These are the activations of a small neural network, seen along a few directions. Each row is one input.
In each table, some parts of the input vary, and every possible input appears once, in random order.
Descriptions start from the smaller parts, as in this example, which fits no table here: one of 3 separate values, together with either a single point or one of 11 places along a line or (one of 5 places around a ring, together with one of 6 places along a line).
Shared parts are said once, and a part with two or three values counts as separate values.

Other details of the inputs vary at random and push rows far along two fixed directions, the same in every table; ignore that.

A family of inputs:
R1: [-18  -3  -1 -10  -4  -5  35  14 -14  -4 -13   7  13  31  14  -8   4]
R2: [-19   1  17 -18   8   3  29  -6  -3  -3  13 -21  12  -1   5  -8  11]
R3: [  7  -6  -4   3  -6   0   6   1  12  -6 -33   6  -3  12  11  13 -23]
R4: [-28  13  16 -25  -1   0  32  10   0  -4  -1 -32   9  -4   4   6   8]
R5: [-41  14   1 -41 -10  13  28  -6  17 -35   3 -33  22 -18  30  18   4]
R6: [ 24 -21  -8  22   7  -9   7  -7 -17  13  -6  42   7  41   4 -23   1]
R7: [  9   6   5   0   0  -2 -22  -7  -3  -9  22 -30 -16 -39 -30  -2 -10]
R8: [ 44  20  -7  18  -3 -12 -44 -18   0  32   5   6 -13 -15 -31  10   0]
R9: [-23 -22 -10   2   0   5  23  32  -9 -16 -13  28   8  37  23 -16   1]
R10: [ 12 -17 -24  24   3   5 -18  16  -3   1  -2  56   5  33  16 -13   9]
R11: [ 38  25 -10  11 -10 -11 -58 -18  -1  17  13  -8 -21 -38 -43  14  -8]
R12: [ 20   0  -4  18   7  -1 -14  -4   4  28  -1  29   4  19   3  -2  16]
R13: [-24   0  21 -12   9  12  12  -2   8  -6  19 -33  -2 -31   3   0  10]
R14: [ 21  -4   5  27   4  -2 -30   6  12  26 -12  10 -26  -5 -13  10  -8]
R15: [ 12  12   4  -4  -4 -10 -18 -17 -12  -4  17 -31 -13 -35 -36  -1 -12]
R16: [-22 -17 -10  -3  -5  -1  30  25 -18 -14 -19  27  12  42  20 -16  -1]
R17: [ 10  -8  -4  23   8   8 -24   3  13  21   1  30  -7   6  10   3  13]
R18: [-23   6  13 -36  -4   6  25 -22  12 -36   6 -54   8 -34   8  14 -17]
Each input here is: one of 3 separate values, together with either a single point or one of 5 places around a ring.
Change only the place on the ring of 5 in R17. List by row number the other rows that result. -> R8, R10, R11, R12
Change only the choice among 3 separate values in R3. List by row number the other rows that result. -> R5, R18
List by row number the other rows that have the choice among 3 separate values in common with R1. -> R3, R4, R9, R14, R16

A family of inputs:
R19: [-25   8   8 -24  -6   0  26   4  -5 -17   0 -30   4  -9   0   1  -5]
R20: [ 35   4  -4  17  -3  -7 -36 -16   6  11  -2   0 -17 -17 -24   9 -16]
R21: [-20   9   9 -21  -4   3  17   0   6 -11  -1 -28   3 -14   5   9  -2]
R22: [ 14   9   4   5  -3  -4 -18  -6  11  12  -7 -12 -13 -16 -13  15  -9]
R23: [ 12   6  -1   2  -5  -1 -18  -8   6  -2   2 -11  -9 -20 -12   9 -10]
R24: [ 26   0  -7  18  -5  -8 -28  -3  -3   8  -6  10 -14  -1 -21   0 -16]
R25: [  7 -17 -14  18   2   3  -3  10   3   2 -16  41   5  32  19  -5   0]
R26: [ 17 -20 -16  24   2   1  -8   6   1   5 -17  47   2  35  16  -6  -3]
R27: [  8 -17  -8  19   6  -2   2  11 -17   9   2  38   5  33   4 -22  10]
R28: [ 11   9   6  -2  -3  -5 -10 -12   8   4  -5 -20 -11 -19 -13  13 -12]
R29: [-32   9   8 -23   3   8  22   6  -3  -9  18 -21  11 -12   9  -3  20]
R30: [-34 -16  -3  -9   9   8  41  16 -11 -13   6  25  26  36  36 -22  25]
R31: [  5   6   8  -6  -2  -3   0 -11   5  -1  -3 -22  -4 -15  -9   9 -10]
R32: [-31   9   7 -21   3   8  19   8  -2  -7  17 -19  11 -10   9  -1  20]
R33: [ 8  1  2  5  5 -2 -7 -6 -5  9 13  1  0 -4 -8 -6  8]
Changing only one part turns R27 into R19. The same change can be made to R33. Which row results? -> R31
Describe the family of inputs behind these rows. -> one of 3 separate values, together with either a single point or one of 4 places along a line
Change only the place on the line of 4 in R33. List by row number the other rows that result. -> R29, R30, R32
Change only the choice among 3 separate values in R22. List by row number the other rows that result. -> R25, R32

A family of inputs:
R34: [ -7  16   1 -19 -14  -3   4 -12   3 -10  -7 -25  -1 -20  -3  17 -13]
R35: [  5 -20   0  23  13   7   1  -6   7  21  -4  38   5  24  27  -7  18]
R36: [-4  1 -4  1  3  8 -3  6 12 -2  2  9  7  4 13  3  7]
R37: [ 22   4  -1   7  -6  -5 -25  -8  16   1 -14 -10 -14 -14 -13  20 -21]
R38: [-22  16   7 -22   0  12  -1   6  19 -13  15 -33   2 -31   7  13   9]
R39: [ 24 -16  -7  19   0   0 -17   3  18   2 -24  25  -6  18   9  11 -15]
R40: [ 40   4   2  32   9 -12 -37   0  -5  43   4  21 -15   5 -29  -5  10]
R41: [  1  13  23 -12  -1  -1  -4 -27  19   4  -1 -52 -15 -46 -13  25 -15]
R42: [ 13  33   3  -7  -9  -2 -34 -20  10  14  16 -33 -17 -51 -29  23   0]
R43: [  7   1   8   1   1  -9   9   7  -7  14 -15  -5  -5  14 -12  -2  -5]
R44: [-26   6  12 -35  -1   0  44  -1 -12 -25  10 -41  15  -5   1  -7   0]
R45: [-59   5   8 -38  -7   6  54  24 -14 -35   1 -34  10  -4  15  -6  -2]
R46: [-28 -10  -3 -22  -1   1  42   4 -14 -33   1  -5  20  18  19 -17  -5]
R47: [ 31   7 -11  24   0  -1 -40  -9   9  22  -2  21 -12  -7 -11  10   1]
R48: [ -3 -15 -12  13   4   5   0  12 -16  -1  10  37   6  22   8 -21  14]
R49: [ 11 -17  -4  16  10  -2   6   4 -13  10  10  37  15  36   6 -24  18]
R50: [ 23   9  -1   5  -9 -10 -31 -12  -5  -1  -1 -21 -24 -33 -37   8 -27]
R51: [ -5 -15  -8  18   5   2   1  18 -13  10   4  37   1  28   9 -18  16]
R52: [-24  -7  -1 -13   7   4  21   4 -15 -15  22   3  20  10  13 -21  18]
R53: [  0 -15 -11   7  -4   0  10   5   2  -7 -27  29   9  32  23   1  -9]
Describe the family of inputs behind these rows. -> one of 2 separate values, together with either a single point or one of 4 places along a line or one of 5 places around a ring
Changing only the choice among 2 separate values turns R41 into R35. The same change can be made to R44. Which row results? -> R49
Change only the choice among 2 separate values in R36. List by row number the other rows that result. -> R37
